Each row below holds a small network's activations on one input, seen along a few directions.
In each table, some parts of the input vary, and every possible input appears once, in random order.
A made-up example of a description, with smaller parts first: one of 8 places around a ring, together with either a single point or (one of 2 separate values, together with one of 4 places along a line) or one of 11 places along a line.
Shared parts are said once, and a part with two or three values counts as separate values.
In the rows, zero is written as 128.

Other details of the inputs vary at random and push rows far along two fixed directions, the same in every table; ignore that.

Rows:
R1: [124 157 145 120 119  68 108 123 130 146  82 157 111]
R2: [109 129 121 136 124 135 145 113 113 138 100 139 128]
R3: [112 143 146 148 119  34 106 104 140 161  91 179 117]
R4: [126 140 190 125 116  58 106 120 158 136 156 176 156]
R5: [113 131 123 138 136 139 149 118  96 130  99 150 127]
R6: [132 139 130 124 134 134 137 136 106 131 109 133 118]
R7: [146 126 137 139 134  83 104 127 145 126 145 143 110]
R8: [129 144 152 140 128  31 113 115 147 147 102 174 102]
R9: [120 140 116 112 137 111  94 123 132 113  81 143 125]
R10: [112 125  76  97 142 168 111 138 135  91  83  91 142]
R11: [164 111 163 166 112 159 144 131 100 160 214 139 104]
R12: [116 127 116 133 127 121 136 124 132 138 113 114 125]
R13: [112 138  83  92 133 160 137 145 129 109  75  77 138]
R14: [122 151 198 123 114  72 112 114 140 138 147 192 152]
R15: [113 107 119 153 112 159 156 116 114 149 148 120 129]
R16: [116 134 107 123 142  92 135 121 138 117  73 136 126]
R17: [119 136  85  93 146 168 117 137 124  94  79  93 138]
R18: [145 105  86 122 131 216 155 149 130 119 166  49 137]
R19: [138 115 113 127 145 121 113 131 145 108 131 124 120]
R20: [114 135 125 130 123 132 140 121 116 138 104 130 121]
R21: [126 119 134 149 128 166 160 126  94 140 146 133 118]
R22: [151 132 115 119 136 116 125 143 146 121 130 109 116]
R23: [155 107 137 150 108 191 153 132 112 151 202 101 116]
R24: [128 132 148  96 144 118 136 137 154  90 137 131 167]
R25: [148  90 125 162 118 181 137 129 128 138 213  93 124]
R26: [124 140  80  85 137 162 125 148 135 107  84  75 137]
R27: [134 102 172 190  86 122 147 109 117 185 217 150 104]
R28: [135 132 125 124 141 138 114 130 109 114 120 138 122]
R29: [117 123  74 101 151 161 110 139 143  91  86  85 142]
R30: [116 150 157 100 143 142 135 135 122 100 123 157 167]
R31: [148  94 152 172 100 151 126 118 121 155 222 125 114]
R32: [147 111 124 142 125 142 154 139 133 132 162 102 115]
R33: [130 126 124 127 144 141 111 128 110 113 118 146 122]
R34: [111 139 146  95 125 129 126 130 144 108 131 133 175]
R35: [126 149 136 125 122  58 104 127 145 147  92 140 115]
Each input here is: one of 5 places along a line, together with either a single point or one of 6 places along a line.
The inputs of R3 and R5 match in every part but the place on the line of 5. If R25 is changed in the same way as R3 into R5, which row does it become?
Answer: R28
A walk changes only the place on the line of 5. It starts at R11 and steps to R23. List the rest of the walk in order.
Answer: R26, R18, R22
Which other rows agree with R23 in the place on the line of 5? List them by row number.
Answer: R1, R2, R9, R14, R17, R20

Rows:
R36: [121  97 118 157 123 218 183 122  85 137 170 106 132]
R37: [117 155 122  90 143  68  87 129 157  99  64 149 140]
R38: [127 125 158 138 111  93 133 126 154 149 159 135 140]
R39: [121 134  54  86 158 206 148 151 116  87  60  65 134]
R40: [141 131 138 153 122  71  96 121 138 156 127 157  96]
R41: [129 121 139 153 111 140 140 116 102 151 149 140 113]
R42: [114 168  88  83 154  63  83 137 138 103   8 129 115]
R43: [138 110 126 159 117 126 125 121 127 145 156 132 102]
R44: [125 146 174 129 119  83 111 119 129 139 135 179 134]
R45: [128 110 128 159 105 128 156 119 131 161 160 109 115]
R46: [144 113 148 131 124 162 142 133 124 126 182 122 136]
R47: [115 146 178 135 124  85 125 112 122 137 130 189 141]
R48: [126 125  80  80 155 197 137 155 132  74 106  66 159]
R49: [146 110 140 139 128 152 125 132 137 126 186 113 136]
Describe the family of inputs behind these rows.
Answer: one of 2 separate values, together with either a single point or one of 6 places along a line
The inputs of R49 and R40 match in every part but the choice among 2 separate values. If R48 is changed in the same way as R49 into R40, which row does it become?
Answer: R42

Rows:
R50: [ 96 111  66  86 167 233 166 152 125  71 109  44 185]
R51: [123 118 151 155 126  72 130 110 133 127 129 183 112]
R52: [115 100  32  92 161 224 157 144 134  53  75  49 141]
R53: [124 146 166 134 134  80 108 106 135 142 135 181 147]
R54: [110 143 129 115 104  48  99 112 164 137  73 158 118]
R55: [127 139 173 139  96 114 128 119 122 156 148 168 128]
R56: [157 125 164 157 120 139 163 122 113 162 188 144 116]
R57: [133 103 162 167 121 122 141 124 116 129 179 159 110]
R58: [115 158 121  95 154 103 105 132 121  95  54 165 129]
R59: [120 167 152 103 145  29  76 131 123 108  45 195 118]
R60: [128 159 166 129 130  25 121 129 140 148  92 171 110]
R61: [155 112 150 157 118 134 112 123 119 139 185 158  98]
R62: [124 149 131 117 137  33  75 126 149 109  62 174 100]
R63: [ 97 101  53  93 166 232 178 139 136  72 105  48 189]
R64: [123  84 150 169  88 181 185 113 124 150 211 116 135]
R65: [113 167 156 104 115  74 106 110 134 140  69 180 134]
R66: [114 120  48  85 162 211 199 153 128  83  75  43 157]
R67: [119 131  86  88 154 162 105 150 134  90  97  76 165]
R68: [153 149 157 134 119  60 105 139 131 156 137 144 101]
R69: [115 161 151 110 144  64  93 117 138 129  92 175 153]
R70: [123 149  74  74 164 151 103 133 132  74  40 115 128]
R71: [122 144  65  86 154 116 141 143 156  97  41  80 130]
R72: [126 164 159 117 100  54  78 118 148 152  94 178 112]
R73: [152 115 156 151 117 107 100 130 117 134 171 154  98]
R74: [ 94 151 130  97 121  98 124 131 136 113  65 133 139]
R75: [172 108 141 163 116 183 163 127 119 159 220 104 107]
R76: [121 169  90  71 162 136 141 154 125 101  40 107 145]
R77: [120 118  54  80 163 244 137 149 130  78 110  41 176]
R78: [138 117 162 146  86 125 114 133 122 156 184 130 114]
R79: [104 155 129  95 151  93 100 138 129 105  86 134 163]
R80: [132 104 167 155  90 183 159 132  99 151 217 114 133]
R81: [152  87 154 170 123 212 169 117  94 136 228 137 120]
R82: [146 109 147 154  89 185 142 114 124 154 204 120 120]
R83: [ 96 135  33 123 151 152 110 124 101 135  19  77 105]
R84: [134  89 148 163  84 181 152 127 128 150 219  97 114]
R85: [ 97 149 106 156 133  60 100 101  95 174  38 163  97]
R86: [135  94 144 166 118 114 126 108 154 148 192 135 134]
R87: [153 127 169 153 117 115 149 141 108 158 180 136 118]
R88: [152  88 141 166 118 200 142 118 124 149 247 110 140]
R89: [126 128 153 145 126  65  90 119 155 139 145 151 129]
R90: [158 100 140 166 113 154 161 136 128 152 208  93 105]
R91: [164 133 152 148 117 108 126 131 130 163 169 139 102]
The inputs of R58 and R61 match in every part but one. If R80 is changed in the same way as R58 into R61, which row does it become?
Answer: R78
The inputs of R73 and R59 match in every part but one. If R90 is changed in the same way as R73 into R59, which row does it become?
Answer: R60
Describe the family of inputs behind these rows.
Answer: one of 2 separate values, together with either a single point or (one of 4 separate values, together with one of 5 places along a line)
Change only the choice among 4 separate values in R66. List by row number the other rows that result.
Answer: R51, R63, R64
Change only the choice among 2 separate values in R85. List by row number the other rows that result.
Answer: R83
